A small network was shown many inputs. Here are its activations along a few directions, one row for each input.
Each table varies a few parts of the input and shows all the possible inputs, shuffled.
Descriptions start from the smaller parts, as in this example, which fits no table here: one of 8 places around a ring, together with either a single point or (one of 2 separate values, together with one of 4 places along a line) or one of 9 places around a ring.
Shared parts are said once, and a part with two or three values counts as separate values.
In the rows, zero is written as 128.

Other details of the inputs shift rows strongly along two fixed directions, in all tables alike. That doesn't count.

A family of inputs:
x1: [114 110 115 119 118 129 122 135 130 116 144 112 120]
x2: [130 125 139 144 131 137 125 125 118 126 132 135 143]
x3: [137 142 137 141 129 127 126 123 128 123 131 139 139]
x4: [107 128 119 122 134 123 118 131 132 117 137 115 125]
x5: [138 121 140 133 138 139 123 124 114 129 113 134 137]
x6: [143 136 131 136 124 136 124 125 123 122 140 140 140]
x7: [118 134 111 116 125 124 115 129 134 117 145 117 120]
x8: [108 134 164 119 121 162 121  99 177 230 142 105 128]
x9: [141 126 133 137 126 138 126 121 120 124 141 136 144]
x10: [146 132 133 134 114 129 131 129 130 122 137 144 136]
x11: [144 121 142 128 133 130 131 130 125 124 110 140 134]
x12: [136 128 119 155 128 121 149 128 120 134 127 148 123]
x13: [115 119 124 112 141 125 117 128 123 120 120 111 119]
x14: [116 134 119 110 122 114 128 138 135 120 123 113 119]
x15: [139 123 131 140 124 142 124 123 117 125 140 134 143]
x16: [142 129 119 143 145 128 139 121 113 141 111 145 121]
x17: [114 127 121 112 124 122 129 139 131 117 124 112 117]
x18: [144 130 142 126 129 125 130 129 128 128 110 143 130]
x19: [119 136 120 109 138 115 114 129 133 121 117 117 116]
x20: [141 128 139 129 140 134 124 125 119 128 112 138 137]
x21: [106 116 124 121 126 119 126 133 133 115 137 115 121]
x22: [120 138 111 116 124 120 115 128 137 119 145 117 122]
x23: [117 117 114 115 120 125 123 136 139 117 144 115 122]
x24: [118 132 121 109 138 120 114 127 134 123 118 116 115]
x25: [144 131 109 151 130 131 141 120 115 138 139 144 126]
x26: [132 119 140 145 123 134 133 128 123 119 127 138 140]
x27: [119 129 123 106 129 112 120 133 141 125 115 119 113]
x28: [121 131 113 114 116 114 122 135 141 116 143 118 118]
x29: [130 129 140 141 132 133 127 124 121 127 133 137 144]
x30: [136 119 140 134 123 139 137 131 117 127 118 132 140]
x31: [116 117 102 123 137 114 137 131 126 134 114 122  98]
x32: [112 122 120 111 126 125 129 138 131 119 124 112 121]
x33: [138 135 116 146 136 132 146 122 111 142 119 139 126]
x34: [104 136 145 142 124 150 132  92 175 238 152 116 109]
x35: [139 139 140 138 120 118 132 129 134 123 128 143 136]
x36: [141 146 136 131 128 129 129 126 123 131 120 135 141]
x37: [108 120 119 115 134 132 122 129 121 123 127 108 125]
x38: [141 117 145 128 132 131 132 128 121 126 112 138 134]
x39: [118 121 125 109 132 119 122 136 134 119 117 117 111]
x40: [137 123 141 131 124 134 139 130 119 126 119 134 141]
x41: [137 135 140 138 121 123 133 128 134 123 128 143 136]
x42: [114 113 117 115 120 126 124 133 134 119 145 115 122]
x43: [137 130 139 133 132 138 132 125 113 127 122 131 144]
x44: [143 133 140 130 138 132 124 126 121 127 113 138 133]
x45: [114 133 119 114 132 127 122 134 126 121 127 109 121]
x46: [110 120 123 121 127 119 126 137 137 113 135 116 121]
x47: [141 136 138 129 121 129 137 130 127 127 117 137 137]
x48: [136 131 142 140 123 126 134 131 129 120 130 142 136]
x49: [113 122  99 125 129 118 145 134 124 134 123 117 104]
x50: [137 146 137 140 128 123 125 124 129 126 131 142 142]
x51: [117 125 112 118 128 128 116 130 131 116 146 112 124]
x52: [146 125 112 151 122 126 149 126 120 134 136 147 123]
x53: [136 138 139 142 131 130 127 127 123 121 132 138 139]
x54: [140 114 143 132 131 136 130 129 119 128 110 137 134]
x55: [144 129 134 135 116 132 132 130 129 122 138 142 136]
x56: [115 137 117 113 131 123 122 133 126 118 126 112 121]
Each input here is: one of 2 separate values, together with one of 4 places along a line, together with either a single point or one of 6 places along a line.
- The inputs of x20 and x11 match in every part but the choice among 2 separate values. If x16 is changed in the same way as x20 into x11, which row does it become? => x31
- The inputs of x4 and x46 match in every part but the choice among 2 separate values. If x37 is changed in the same way as x4 into x46, which row does it become? => x30
- Change only the place on the line of 6 in x37. List by row number the other rows that result. => x8, x36, x43, x45, x56
- Change only the choice among 2 separate values in x53. List by row number the other rows that result. => x48
- Change only the place on the line of 4 in x38. List by row number the other rows that result. => x21, x40, x42

A family of inputs:
x57: [106 126 123 110 125 120 113 134 139 112 136 107 121]
x58: [105 116 126 102 140 126 115 135 126 117 111 102 117]
x59: [144 122 139 143 124 141 131 127 113 115 134 140 148]
x60: [147 137 129 146 129 125 139 128 120 126 124 150 134]
x61: [146 133 124 148 128 127 143 127 116 126 127 148 135]
x62: [151 138 133 140 126 121 139 129 123 126 117 151 134]
x63: [107 118  96 127 129 123 131 131 124 125 142 111 107]
x64: [107 123 121 111 126 123 116 134 134 114 140 107 122]
x65: [148 137 148 128 122 129 125 131 126 112 119 143 148]
x66: [111 133 106 115 130 112 124 132 137 125 131 114 106]
x67: [107 118 108 112 144 120 129 132 123 131 108 109 103]
x68: [144 125 140 140 125 137 129 128 116 114 131 142 149]
x69: [121 140 177 120 113 158 115  99 184 220 143 118 134]
x70: [146 127 122 151 130 130 143 126 113 127 129 149 134]
- The inputs of x64 and x61 match in every part but one. If x65 is changed in the same way as x64 into x61, which row does it become? => x62
- Describe the family of inputs behind these rows. => one of 2 separate values, together with either a single point or one of 6 places along a line
- Change only the choice among 2 separate values in x70. List by row number the other rows that result. => x68
- Change only the choice among 2 separate values in x66. List by row number the other rows that result. => x69

A family of inputs:
x71: [133 120 144 141 121 135 129 128 128 125 134 138 140]
x72: [101 134 109 118 128 121 119 127 145 137 143 106 108]
x73: [116 127 124 111 128 120 124 128 144 140 124 116 111]
x74: [151 128 151 135 128 145 129 124 117 131 117 142 149]
x75: [146 141 141 143 130 131 128 119 126 133 129 147 144]
x76: [124 111  80 121 140 105 133 154  84  50 120 122 118]
x77: [117 125 128 130 126 126 135 126 136 144 131 124 121]
x78: [146 129  87 124 141  95 126 158  80  25 116 140 130]
x79: [147 134 156 138 127 133 133 128 125 128 115 146 150]
x80: [151 129 142 138 133 139 132 120 120 142 117 146 139]
x81: [122 136 138 123 125 131 116 126 135 127 136 121 137]
x82: [145 131 142 143 137 137 131 119 117 137 118 145 141]
x83: [ 99 129 114 115 128 117 125 130 145 140 130 107 103]
x84: [108 124 133 115 134 135 117 126 133 134 129 107 125]
x85: [133 133 139 132 132 124 131 125 133 137 119 136 130]
x86: [ 99 126 110 118 126 123 123 127 143 136 150 104 112]
x87: [114 128 119 117 123 122 129 129 144 143 128 116 107]
x88: [128 136 122 127 122 129 127 124 138 142 137 126 121]
x89: [113 120 119 118 122 123 133 129 140 141 132 115 112]
x90: [142 124 135 150 132 139 140 121 113 138 125 144 142]
x91: [ 99 125 110 118 135 126 122 126 136 141 132 103 105]
x92: [104 122 127  99 124 123 117 134 149 131 127 101 113]
x93: [140 117 141 136 117 136 130 130 128 124 133 139 138]
x94: [150 131 133 144 121 135 138 123 123 134 136 147 142]
x95: [147 130 135 143 129 140 137 121 120 145 121 144 134]
x96: [153 137 149 134 121 138 125 124 125 125 128 145 153]
- The inputs of x91 and x95 match in every part but one. If x86 is changed in the same way as x91 into x95, which row does it become? => x94
- Describe the family of inputs behind these rows. => one of 2 separate values, together with either a single point or (one of 3 separate values, together with one of 4 places along a line)
